A small network was shown many inputs. Here are its activations along a few directions, one row for each input.
In each table, some parts of the input vary, and every possible input appears once, in random order.
A made-up example of a description, with smaller parts first: one of 6 places along a line, together with either a single point or (one of 2 separate values, together with one of 5 places around a ring) or one of 11 places along a line.
Shared parts are said once, and a part with two or three values counts as separate values.
In the rows, 128 means zero.

Other details of the inputs shift rows strongly along three fixed directions, in all tables alike. That doesn't count.

A family of inputs:
x1: [129 109  97 124 170 121  71  99 131 158 159  83  89 114]
x2: [115 138 158 120 107 131 214 134 138  45 101 175 153 120]
x3: [131 147 184 121  43  77 182 196 113 151 105  77 170 120]
x4: [157 124 140 106 133 190  96 166 140 114 125 121 165 130]
x5: [119 132 123 149 122 108 118  87 113 163 125 113 110 132]
x6: [123 132 125 155 115  83 145 103 112 168 140 124  89 128]
x7: [127 128 123 124 141 123 178 117 134  90 123 204 121 141]
x8: [126 143 154 138  63  74 136 166 105 187 116  70 150 125]
x9: [143 124 123  99 161 234 129 144 154  37 120 164 160 121]
x10: [107 138 118 136 129 111 167 128 133  89 120 193 135 138]
x11: [149 128 136 106 127 187  99 183 144 117 133 120 160 125]
x12: [114 137 141 150  96  47 170 105 105 168 117 138 115 139]
x13: [113 131 139 128 117  86 193 113 129 101 114 193 119 142]
x14: [124 145 172 133  78  94 214 149 134  93 121 140 143 112]
x15: [115 125  88 127 178 214  86 118 146  63 132 173 133 130]
x16: [141 136 154 120 102 182  89 164 120 127 115  49 181 119]
x17: [129 111 116 134 156  73 116  76 122 166 149  93  87 119]
x18: [137 106  94 117 170 110  68 120 132 170 156  96  99 127]
x19: [149 132 156 105  95 173  89 190 122 137 112  60 198 133]
x20: [119 132 119 134 125 159 100 130 129 134 127 104 131 119]
x21: [117 122 110 144 139 141  81 108 120 166 131 108  94 129]
x22: [121 125 116 149 159 125 141  75 135 120 138 179  88 129]
x23: [123 122  88 140 168 118 123  96 132 135 143 201  78 148]
x24: [144 105 100 113 176 112  67 106 130 173 149  94 102 130]
Each input here is: one of 4 places along a line, together with either a single point or one of 5 places along a line.
Q: The inputs of x10 and x16 match in every part but the place on the line of 4. If x8 is changed in the same way as x10 into x16, which row does it become?
A: x5
Q: List by row number the other rows that have the place on the line of 4 in common with x1.
A: x6, x14, x15, x20, x21
Q: Change only the place on the line of 4 in x9. List by row number the other rows that result.
A: x6, x7, x23
Q: Change only the place on the line of 5 in x4. List by row number the other rows that result.
A: x7, x12, x13, x19
